These are the activations of a small neural network, seen along a few directions. Each row is one input.
Each table varies a few parts of the input and shows all the possible inputs, shuffled.
A made-up example of a description, with smaller parts first: one of 3 separate values, together with either a single point or one of 9 places around a ring or (one of 5 places around a ring, together with one of 6 places along a line).
Shared parts are said once, and a part with two or three values counts as separate values.
In the rows, 128 means zero.

Other details of the inputs shift rows strongly along two fixed directions, in all tables alike. That doesn't count.
To show where, the next rows are all for the same input, with only those details redrawn:
[ 96 109 112 123 106 127 139  35 156  83 120 145 133 102]
[153 168 129 103 149  84 145 170 132 131 131 110 123 173]
[ 66 121 125  85 104 138 114 150 150 128 185 176 107 175]
[169 160 122 125 149  78 159 102 136 104  94  92 138 129]

Rows:
x1: [161 170 127 119 164  99 109 182 144 181 136 112 144 143]
x2: [ 62 124 115  84 122 138  97 146 154 158 180 194 106 169]
x3: [178 104 134 207 133 148 141 105  80 113  69  89 132  82]
x4: [156 142 131 183 127 123 131 102  86  97  45 111 139  78]
x5: [177 145 138 108 164 104 133 166 119 178 144 109 134 156]
x6: [ 85 112  89 143 125 136 107  40 182 120 111 158 148  79]
x7: [ 89  80 137 102 102 176 128 177 147 141 207 145 104 147]
x8: [167 141 149 108 143 117 160 197 125 146 150  83 133 142]
x9: [176 157 130 118 141  76 151 104 130 106  95  92 142 121]
x10: [156 160 150 151 140 135 120 204  70 143 101 107 120 149]
x11: [ 90 108  97 135 117 134  97  41 175 121 112 159 152  71]
x12: [106  83 108 149 119 160 108  42 166 138 134 146 159  71]
x13: [ 91 102 123 166  97 167 109  72 101  87  78 151 128  81]
x14: [ 88  84 114 121 122 175  82 165 162 182 205 173 119 150]
x15: [177 141 147 108 143 106 148 172 118 149 150  94 133 165]
x16: [157 163 149 100 141 105 152 195 128 138 145  90 128 140]
x17: [144 169 130 103 150  94 157 194 139 129 133  99 123 150]
x18: [154 141 125 127 131  97 163  82 144  87  86  86 148  72]
x19: [ 72 115 148 143  92 186  90 185  89 143 155 179 106 142]
x20: [183 154 141 122 141  89 155 100 125 113 107  84 144 119]
x21: [ 96  83 125 101 120 166 100 150 141 172 204 174 104 161]
x22: [ 66 121 125  85 104 138 114 150 150 128 185 176 107 175]
x23: [ 97 107 110 115 114 126 114  29 153 114 115 163 136  85]
x24: [104  77 133 179  97 190 120  72  90 104  98 135 134  82]
x25: [144 167 139 160 147 120 123 210  83 136  90 123 116 153]
x26: [ 87  78 139 152 101 202  95 184  88 146 163 158  96 156]
x27: [104  79 136 187  93 187 121  75  91 107 100 143 135  73]
x28: [ 85 105 118 173 107 166 118  70 107  84  76 150 125  90]
x29: [167 167 139 100 161  92 125 164 124 170 137 116 129 154]
x30: [202 119 133 141 146 106 162 105 125 119 117  72 135 124]
Q: Describe the family of inputs behind these rows.
A: one of 5 places along a line, together with either one of 2 separate values or one of 4 places along a line
Q: Change only the place on the line of 5 in x23. List by row number the other rows that result.
A: x2, x5, x21, x29
Q: Change only the place on the line of 4 in x21. List by row number the other rows that result.
A: x7, x14, x30
Q: Change only the choice among 2 separate values in x10. List by row number the other rows that result.
A: x19

Rows:
x31: [ 34 111 108  92  94 146 102  87 179 114 170 194 123 127]
x32: [189 153 141 159 158 111 139 133  83 144  88  96 139 134]
x33: [ 95  91 112 115 111 139 118  34 154 117 141 166 126 110]
x34: [ 99 109 142 117 130 177 105 243 114 187 189 149 108 169]
x35: [183 156 116 126 164  76 146 105 145 137 111  96 143 152]
x36: [158 166 128 153 158 111 142 165 100 130  69  97 134 116]
x37: [106 117 150 115 113 167  87 233 116 180 195 149 117 175]
x38: [193 151 137 158 152 106 125 133  87 136  85  93 138 138]
x39: [ 95  83 114 110 106 151 124  52 176 122 161 148 139  81]
x40: [ 75  87 136 141  71 176 116  74 115  83 135 155 123 106]
x41: [194 149 131 110 163  88 151 139 142 152 123  80 143 109]
x42: [ 84 121 147 107 113 165 122 236  96 148 176 152  91 189]
x43: [ 80 152 142 109 109 149  82 228 110 155 162 169 111 181]
x44: [ 51  66 121 137  96 200  95 100 114 136 159 195 106 130]
x45: [141 120 139 138 129 144 108 204 117 162 154 124 124 144]
x46: [170 181 140 155 153 100 143 151  96 128  68  93 147 114]
x47: [ 91 137 131  75 117 122 129 186 157 134 198 151 113 201]
x48: [ 79  96 118 103  95 140 140  49 166  84 152 153 129 113]
x49: [182 162 153 151 141 107 165 151  83 114  88  76 136 128]
x50: [189 142 125 168 164 110 137 143  92 135  81  96 122 133]
x51: [ 65 119 100 115 107 127 119  48 184  97 136 164 142 106]
x52: [124 131 139 135 124 140 135 200 100 123 137 124  98 161]
x53: [161 179 125 104 158  71 143 138 136 129  96 105 134 119]
x54: [119 134 106 128 127 100 142  20 163  85  82 126 149  64]
x55: [181 161 134 105 151  75 171 125 133 108 107  83 133 134]
x56: [ 75  80 129 146  73 172 119  80 119  81 132 160 117 104]
x57: [133 100 107 131 124 126 143  26 178 109 125 113 157  67]
x58: [106 133 125  84 134 120 106 176 145 169 189 164 109 201]
x59: [ 87  64 118 162 101 191 112  85 140 119 140 152 123  77]
x60: [190 153 128 115 165  79 144 115 121 144 104 101 130 134]
x61: [136 111 124 118 115 113 165  19 143  71  96 113 136  70]
x62: [113 117 114 171 106 136 120  53 125  83  66 135 144  63]
x63: [184 143 149 155 152 126 141 164 104 156 113  83 148 115]
x64: [ 77 143 131 119 122 154  95 239 116 153 158 171  95 176]
x65: [194 144 130 163 154 102 128 139  90 134  82  98 132 136]
x66: [175 148 117 117 157  92 147 136 166 147 141  85 151 133]
Q: Describe the family of inputs behind these rows.
A: one of 4 separate values, together with either one of 4 places along a line or one of 5 places around a ring
Q: The inputs of x53 and x61 match in every part but the choice among 4 separate values. If x54 is changed in the same way as x53 into x61, which row does it become?
A: x55
Q: Change only the choice among 4 separate values in x31. List by row number the other rows that result.
A: x48, x57, x58

Rows:
x67: [113 142 119 145 119 126 104 154 131 124 116 138 130 127]
x68: [122 110 130 149 100 133 113  34 117  91  96 144 145  85]
x69: [167 141 138 118 155 118 120 155 104 171 127 124 124 135]
x70: [192 142 144 156 146 119 159 128 117 124 100  64 160 101]
x71: [152 124 128 147 130 122 127 132 114 112 116 111 119 158]
x72: [ 82  66 114 159  95 182 119  42 139 105 144 162 128 112]
x73: [185 152 132 109 150  80 169 113 155 117 117  66 151 108]
x74: [130 144 146 117 132 137 103 173 105 169 153 145 131 170]
x75: [145 152 140 126 128 110 170 139 109  94  98  92 128 106]
x76: [ 87 136 125 127 128 151  91 206 133 169 165 156 126 166]
x77: [109 117 117 130 141 146 103 165 137 164 141 147 120 121]
x78: [145 172 119 146 152  94 151 130 120 103  54  98 135 106]
x79: [129 135 150 115 107 138 123 202 118 131 161 120 122 156]
x80: [128 145 135 127 125 114 140  76 104 100  79 130 129 104]
x81: [145 145 127 136 144 104 159 133 104 100  95 110 107 146]
x82: [115 153 111 107 144 103 119 152 172 142 150 141 132 139]
x83: [112 115 115  94 130 117 130 144 157 139 178 152 116 181]
x84: [ 71  55 130 123  90 195 117  84 146 128 170 161 120  78]
x85: [123  96 122 123 135 155 117 161 122 158 165 148  99 158]
x86: [106 119 119 107 110 116 125  37 154 118 135 153 138 103]
Q: Describe the family of inputs behind these rows.
A: one of 4 separate values, together with either a single point or one of 4 places along a line
Q: The inputs of x81 and x80 match in every part but the choice among 4 separate values. If x85 is changed in the same way as x81 into x80, which row does it become?
A: x69
Q: Which other rows agree with x75 in the choice among 4 separate values? List them by row number.
A: x70, x73, x79, x84
Q: Which other rows agree with x77 in the choice among 4 separate values? List them by row number.
A: x67, x76, x78, x82

Rows:
x87: [108 153 125  76 140 105 132 207 153 147 169 138 110 174]
x88: [124 142 133 142 113 118 122  87 105  99  91 137 136 120]
x89: [108 115 125 162 118 158 115 145 124 124 121 132 130 111]
x90: [149 142 130 162 143 133 123 183 109 139 111 110 130 137]
x91: [170 139 134 154 157 122 127 184  85 152 105 111 112 159]
x92: [140 174 147 110 142 106 135 213 103 140 119 114 118 149]
x93: [ 62  71 122 105  97 182  97  89 161 149 187 184 126 101]
x94: [157 134 166 117 111 128 165 157  88 100 133  87 122 147]
x95: [109  90 115 188 107 165 121  46 127  93  86 133 140  70]
x96: [186 111 155 147 132 143 162 193  83 125 139  70 115 153]
x97: [179 136 121 187 149 118 135 111 103 116  65  90 142 109]
x98: [ 73  89 128  97 111 171 100 142 156 165 194 171 123 122]
x99: [144 133 137  98 151 127 110 196 128 194 178 137 119 171]
x100: [ 78 117 132 124  98 152 123  96 121 102 119 159 122  98]
x101: [101  84 122 115 117 161 102  81 143 156 169 169 125 120]
x102: [100 125 126 148  97 138 125  54 123  83  89 141 140  84]
x103: [188 141 123 146 155 100 137  97 143 142  99  79 164  88]
x104: [149 139 104 140 136  90 156  28 162  79  79 103 153  87]
x105: [128 136 106 132 129 102 150  60 169  85  98 109 151  87]
x106: [182 175 138 139 151  85 152 127  88 113  63  91 134 119]
x107: [110 103 126 153 124 164 119 134 110 131 122 144 113 119]
x108: [139 134 108 124 138  96 160  52 158  90  91 109 140  87]
x109: [194 147 126 183 159 105 134 137  93 128  68  86 138 133]
x110: [ 26  91 134 101  75 181  89 112 113 119 170 218 100 148]
x111: [ 77  84 120 153 103 182 115 111 127 118 130 155 117  90]
x112: [160 180 144 131 140  94 129 170  96 127  95 109 131 153]
x113: [165 173 122  98 165  72 150 166 135 138 123 105 118 170]
x114: [128 129 113 112 136  99 142  72 148 109 117 133 123 129]
x115: [162 111 130 121 120 105 193  64 146  74 125  78 135 114]
x116: [ 71 119 112  96 107 127 109 107 162 120 170 176 114 165]
x117: [111 162 125  83 139 101 115 202 149 150 176 148 110 209]
x118: [ 77  86 121 150 106 183 112 117 121 123 137 163 114 105]
x119: [122 102 122 160 125 156 122 113 106 125 109 138 117 113]
x120: [174 155 135 117 160 104 117 195 134 184 152 104 140 160]
x121: [131  90 115 139 125 145 129  29 150 127 119 128 148  62]
x122: [203 141 124 148 163  92 132  86 132 147  97  86 159 111]
x123: [148 163 140 125 138 106 139 150  97 122  94 113 124 129]
x124: [131  85 155  93 106 163 136 179 135 162 227 127 114 163]
x125: [110  98 117 135 114 149 115  71 164 131 139 134 152  78]
x126: [100 167 148 101 119 127 109 235 116 146 155 146 116 173]
x127: [105 153 126  71 139 109 124 215 145 158 182 153 100 200]
x128: [141 178 144 122 134 104 126 196 107 131 113 116 129 152]
x129: [ 53  74 121 107  91 185  77 102 162 158 204 198 126 135]
x130: [157 165 117 119 150  79 151 122 155 110 105  96 141 128]
Q: Describe the family of inputs behind these rows.
A: one of 4 separate values, together with either a single point or (one of 2 separate values, together with one of 5 places along a line)
Q: The inputs of x106 and x119 match in every part but the choice among 4 separate values. If x128 is changed in the same way as x106 into x119, which row does it become?
A: x90
Q: The inputs of x118 and x100 match in every part but the choice among 4 separate values. If x95 is changed in the same way as x118 into x100, which row does it become?
A: x102
Q: Which other rows agree with x98 in the choice among 4 separate values? List them by row number.
A: x93, x99, x101, x103, x120, x121, x122, x124, x125, x129
Q: Change only the place on the line of 5 in x113. List by row number the other rows that result.
A: x87, x108, x114, x127
Q: Change only the choice among 2 separate values in x130. List by row number the other rows that result.
A: x108

Rows:
x131: [177 141 131 140 151 104 154  91 135 124  85  76 157  74]
x132: [145 151 136 104 144 106 142 212 115 137 144 112 104 183]
x133: [ 92 110 127 112 109 143 140 105 130 107 144 151 110 121]
x134: [174 134 121 149 154 106 160  84 140 115  85  85 147  69]
x135: [130 163 126 107 151 100 126 182 130 152 131 139 116 159]
x136: [156 146 141 100 151 116 121 184 110 174 153 126 123 173]
x137: [148 150 149 132 133 128 134 209  84 131 118 117 116 159]
x138: [187 132 135 180 152 113 139  96  86 123  61  85 140  97]
x139: [ 86 122 124 151 109 161 101 108 118 116 110 161 123 110]
x140: [ 92 128 122 119 104 130 103 100 144 118 141 160 136 122]
x141: [193 132 118 165 150 104 151  73 125 116  87  82 151 114]
x142: [ 80 117 113 134 109 140 110  96 150 111 138 159 133 131]
x143: [114  99 115 122 125 146 116 121 134 139 151 150 112 147]
x144: [168 162 122 136 150  86 146  79 129 117  65  98 155  92]
x145: [106 112 123 132 118 149 123 138 150 131 156 131 135 128]
x146: [111 112 134 123 109 144 116 121 149 130 155 133 137 108]
x147: [ 81 111 107 123 116 137 111  98 151 113 129 163 119 124]
x148: [ 86 111 135 104 100 148 130  92 128 109 145 149 123 116]
x149: [119 103 134 123 110 143 108 101 133 135 158 149 130 133]
x150: [ 95 108 136 115  89 145 126  95 134 100 149 147 126 121]
x151: [148 135 132 114 152 117 128 169 119 165 150 133 112 163]
x152: [148 149 139 141 140 134 122 224 100 161 130 112 125 145]
x153: [ 97  95 111 128 114 156 124 108 155 121 142 142 125 103]
x154: [138 148 142 118 131 114 143 187 120 127 144 111 119 179]
Q: Describe the family of inputs behind these rows.
A: one of 4 separate values, together with either a single point or one of 5 places around a ring
